These are the activations of a small neural network, seen along a few directions. Each row is one input.
Each table varies a few parts of the input and shows all the possible inputs, shuffled.
Descriptions start from the smaller parts, as in this example, which fits no table here: values(2) and (point or ring(11) or (line(4) and ring(5))).
Shared parts are said once, and a part with two or three values counts as separate values.

Other details of the inputs vary at random and push rows far along two fixed directions, the same in every table; ignore that.

Rows:
row 1: [-13 -10   9  30 -15   9 -30  21  -4  -7  15   5  31  -3 -30]
row 2: [-31  -2  26  41 -32  26 -51 -24  -8  13 -11 -11  48 -48   8]
row 3: [-11 -17   4  42 -24  14  -3  25  14   4  13  -2  23  -2 -22]
row 4: [-32  -7   3  10   4  32 -51  28  13  20   5  -7  11  10   7]
row 5: [ 54  31   6 -39  -7 -50  44  -6 -10 -30  11  13 -28 -59  26]
row 6: [-12 -27  11  41  -3  26 -24  -2  22   7 -17 -21  -1  24  -8]
row 7: [-35   6  24  39 -31  36 -47 -29 -19  15  -3 -14  47 -25  29]
row 8: [-33 -12  24  36 -13  34 -48 -46   8  20 -45 -31  20 -15  15]
row 9: [ 48  25   8 -48   4 -48  42 -30   7  -8 -13  -6 -64 -19  37]
row 10: [  5   7 -13 -36  22 -29  29   8  11  -6  -1   7 -28  59 -54]
row 11: [ -7 -10 -20  32  -3  14   6  48  -6 -14  41   9   2  46 -57]
row 12: [ -6  17  26  -9   1 -16  -8 -64  -8  27 -26 -20  -9 -43  57]
row 13: [-24 -25  27  35 -20  50 -58  -1 -10  36 -27   5   3 -25  48]
row 14: [ -2  15  -5   3 -17  -4  32  -1  -6   0   8  -3   8  -3  11]
row 15: [-21  -8 -15  14  -3   2  14  37  10  -6  18  14  31  35 -78]
row 16: [ 65  12   4 -48  27 -41  34 -24 -10 -29 -10  -9 -42 -35  35]
row 17: [-29 -18  28  26 -16  47 -68  -8 -18  32 -31   8  11 -25  40]
row 18: [ -6 -33 -20  17  27   9  13  29  17  -2  -3 -12  10  60 -61]
row 19: [  1  21 -31 -19   8 -16  52  21  -9 -18  25  16  -9  29 -61]
row 20: [ -5 -22  -4  10  25   4 -23  29   8 -20   3   2  -2  69 -62]
row 21: [-40   4  18  42 -36  38 -30 -30 -12  24  -9 -19  47 -25  28]
row 22: [-20  -7  25  55 -37  37 -42 -12 -13  14   8 -18  33 -24  45]
row 23: [-19 -10   5  46 -25  29  -5  15   3  10  19  -8  26  14   5]
row 24: [ 19   2  -6 -33  25 -33   6  21   2 -20  11  10 -34  60 -45]
row 25: [  4  -3 -35 -34   9 -20  46  24   8 -29  21  26  11  22 -52]
row 26: [ -6 -24 -12   3  37   9 -13  22   4 -14   2  -2  18  60 -70]
row 27: [  7   8  19   0 -11  -4  -2 -57   6   7 -47 -29 -19 -47  52]
row 28: [ -5 -34 -24  17  -1   9   0  51  11 -24  37  19  22  40 -49]
row 29: [-30  -2 -19 -14  26  18 -17  52  21   9  18  11   8  55 -48]
row 30: [ 18   3 -40 -15  12 -21  54  34   6 -14  24  23   8  34 -34]
row 31: [  6  -8   3 -11   1  12  12  16   1  18 -16  23 -28  -4  21]
row 32: [ 15   2  13  -4  11 -24  15 -19   7  14   2  -9 -30  -3  33]
row 33: [-28 -10  16  17  -2  15 -49 -15   3  15 -15 -14   7  32 -20]
row 34: [-18 -19  32  44 -24  26 -65 -28   4  25 -20 -31  -1  -7  36]
row 35: [ 28   1  13  -9   8 -14  -3 -18   2 -17 -15 -11 -31  -8  20]
row 36: [ -1  35  14  -1 -24   1  -8 -51 -30  -1  -8 -11   1 -70  40]
row 37: [-16 -25  18  40   8  10 -39   3   3  21  11 -13   2  29   6]
row 38: [-24  -8 -13  29 -11  26 -15  -1   0  13   3   3  51   6 -10]
row 39: [  1   2   0  -2 -33  -3  11 -41   0  -1 -18 -10  13 -76  57]
row 40: [-17  -8  -7  47 -23  27   2  17   1   6  20  -8   8   8 -18]
row 41: [ 46  14 -13 -46  -9 -39  60 -14   3 -31   8  13 -25 -55  39]
row 42: [-22 -11  -2  13   4  28 -33  40  20  19  13  -6   0  16   8]
row 43: [-28 -16  35  41  -4  17 -69 -32 -10  28 -10 -23  15 -10  38]
row 44: [-28 -20  -5  19 -14  23 -31  -1   0  -8   8   6  46  -5 -19]
row 45: [ -3   0   4   0  13 -20  15 -16   6  19  -5 -10 -17  11  12]
row 46: [ 55  35 -10 -52   8 -44  32 -17 -23 -30  12  22 -12 -44  41]
row 47: [ 13  14  12 -25  15 -15  -7 -34  -3 -16 -27  -6 -16  -9   4]
row 48: [ 12   5 -23 -13   1 -29  55  38  11 -18  19  18  -1  19 -56]
row 49: [  5 -38 -14  23  27  13   8  36  20  -7   8 -10   3  60 -54]
row 50: [ 31  24  -5 -63   8 -28  54 -10 -10   7 -30  29 -52 -37  41]
row 51: [-43 -14  20  23 -19  51 -45 -20  -8  46 -44   5  17 -26  31]
row 52: [ 41  46  -4 -44  -2 -40  39 -21 -32 -31  14   9 -36 -50  23]
row 53: [-36  -3 -25 -11  21  19   0  50  28  18  12   7   8  55 -48]
row 54: [ -3   7  -6 -14   5   6   9  23  26  16   4  -5 -22  -8  28]
row 55: [  3  12  22  -5 -19 -12  -5 -57   4  22 -39 -29 -26 -40  55]
row 56: [-17 -23  -1  18  17  21 -16  -8   6   6 -20 -20  24  21 -31]
row 57: [ 32  44 -15 -36 -11 -38  70 -24 -17 -16   2   1 -37 -50  24]
row 58: [  8  17   6  -5  -8  -7   1   2 -21 -16  20   6  10  -3  11]
row 59: [ 32 -11 -14 -29  44 -23  14  24  -4 -33   9   4 -13  43 -48]
row 60: [  7   7  -7 -32  42 -36  18  12  -2  -7  19  16 -18  57 -44]
row 61: [ 22  10   5  10 -25   1   6 -33  -4   7  -5  -6  11 -65  74]
row 62: [ -1 -19 -10  36  -9  21 -21  22  -1   0  24   7  34  13   0]
row 63: [ 46  41 -12 -58  10 -42  38 -28 -21 -25   6  23  -5 -44  32]
row 64: [ 33  33   5 -76  18 -27  30 -17 -24  -3 -26  38 -44 -36  33]
row 65: [ 18  -8 -27 -30  12 -24  23  36  -2 -42  34  30   4  22 -44]
row 66: [ -4  10 -33 -38  25 -13  42  51  29   5  13  11 -25  38 -26]
Description of these inputs: ring(6) and (values(2) or line(4) or ring(5)).
- Changing only the ring(6) part turns row 45 into row 60. The same change can be made to row 57. Which row results? => row 36
- Start at row 23 and move only the ring(5) part, one step at a time. The first step leads to row 40. Which rows follow, in order? => row 3, row 41, row 61
- Which other rows does row 45 become when the line(4) part takes its other values? List them by row number. => row 18, row 27, row 55
- Which other rows does row 51 become when the values(2) part takes its other values? List them by row number. => row 53
- Which other rows agree with row 22 in the ring(6) part? List them by row number. => row 5, row 11, row 13, row 16, row 28, row 34, row 35, row 37, row 42, row 62
- Start at row 48 and move only the ring(5) part, one step at a time. The first step leads to row 57. Which rows follow, in order? => row 14, row 30, row 39

Rows:
row 67: [ 36  29  -7 -51   3 -39  42 -24 -16 -22   3  14 -12 -50  34]
row 68: [ 32  15   6 -53  24 -33  24 -33   4   1 -32  -1 -42 -21  37]
row 69: [-40 -42   9  50  10  47 -54   6  17  26 -25 -23  18  50 -30]
row 70: [ -4 -13   0  -1  25  -9 -12  18   5  -9   7   3 -11  67 -56]
row 71: [ -6   7  24  26 -28  11 -12 -38  -7  22 -16 -21   4 -53  59]
row 72: [ 18  15 -15 -40  12 -23  33  24   4 -17  12  19 -15   2 -16]
row 73: [ -6   2 -24 -14  11  -5  25  40  11  -3  18  18  -6  35 -44]
row 74: [-47 -25  -4  59 -11  45 -41  12   9  18   3 -19  43  32 -36]
row 75: [  3  -1  -5 -19  34 -10  -2  16  -3 -12   3   7 -14  58 -51]
row 76: [ 26   4 -13 -15   9 -23  34  19  -4 -22  27  13  -8   6 -12]
row 77: [-28  -2   8  27 -20  22 -29 -26   2  23 -12 -16  29 -29  28]
row 78: [ 13 -14   0 -13  25 -17  10   2  16  -5 -14  -7 -32  40 -24]
row 79: [-11   8  31  -2  -4   7 -47 -53 -12  22 -33 -15   2 -40  54]
row 80: [-30 -17   2  41 -27  40 -35  15  -4  11   3   8  38 -12  -6]
row 81: [-12 -23  26  32  -1  22 -42 -25  11  29 -32 -29  -9  -8  39]
row 82: [  4  11  13  13 -34  15 -16 -25 -15   5  -6  -1  13 -68  65]
row 83: [ 22   3 -13  -8  -4 -21  29  13  -6 -29  20  15   1   8 -30]
row 84: [-47 -44   9  44   5  51 -56  21  22  36 -23 -11  12  45 -24]
row 85: [-17  -6   8  31 -29  25 -31 -19 -12   9  -6  -1  42 -40  25]
row 86: [ 19  23  10 -50  19 -25   5 -14 -10  -1 -15  11 -39 -14  19]
row 87: [  2  21  13   0 -24   4  -6 -36  -4  16 -13 -16  -7 -66  75]
row 88: [  1  -3 -14   0   5 -14  32  22   6 -11  16   7  -5  45 -51]
row 89: [-28 -31  13  33   2  38 -45   5  17  32 -22 -18  -2  24  14]
row 90: [ 16  -6 -20   4   4  -9  26  41  -2 -21  34  22   6  31 -42]
row 91: [ 25   7 -10 -18  13 -25  30  19   5 -18  21   6 -11  11 -13]
row 92: [ 10  20  -7 -28   1 -22  36 -10  -5  -2  -1  11  -8 -11   6]
row 93: [  5   3 -14 -18  12 -13  17  17   5 -12  13  11  10  16 -24]
row 94: [ 33  23  -8 -38  -1 -25  37  -2 -10 -19  14  15 -20 -36  34]
row 95: [  1  -8 -22   9   4   5  13  34  -6 -22  23  17  22  36 -59]
row 96: [ 13  10  -9 -19   3 -10  18  18   5 -10  15   8  -8   0   6]
row 97: [-11  -5 -18   7   9   4  21  27   3  -5  13   7   8  49 -57]
row 98: [ -8   8  31   2  -8  14 -47 -39 -11  24 -26 -17 -12 -38  66]
row 99: [  9  21  -6 -30  -2 -16  36   3  -3   1  -3  15 -20 -17   7]
row 100: [ -2   1 -20  -7   6  -2  33  41   7  -1  23  18  -9  45 -33]
row 101: [-41 -32  -3  60 -13  47 -43  15  -1   6  10 -11  53  25 -36]
row 102: [ 40  32  -2 -39   3 -42  47 -21  -5 -11   4  -1 -35 -42  39]
row 103: [-38 -37   2  66 -19  39 -43  14   5   4  13 -12  48  27 -36]
row 104: [ 35  22  13 -42  22 -38  12 -20 -11  -8  -7   1 -44 -10  27]
row 105: [  4   1 -16 -16   4  -5  20  29  -2 -13  18  22   1   6 -23]
row 106: [ -7   7  20  23 -29   5 -20 -50  -2  12 -18 -29   7 -55  49]
row 107: [ -2   4  24  19 -26   5 -26 -46  -2   3 -18 -28  14 -57  49]
row 108: [ 19  12 -14 -26  15 -20  28   9   0 -24  10   4  -4   9 -24]
- What do these inputs look like to the network? => ring(6) and (values(2) or line(5))
- Changing only the ring(6) part turns row 101 into row 105. The same change can be made to row 74. Which row results? => row 73
- Which other rows does row 86 become when the values(2) part takes its other values? List them by row number. => row 84
- Start at row 90 and move only the line(5) part, one step at a time. The first step leads to row 76. Which rows follow, in order? => row 91, row 102, row 71
- Which other rows agree with row 92 in the ring(6) part? List them by row number. => row 67, row 68, row 77, row 79, row 85, row 93
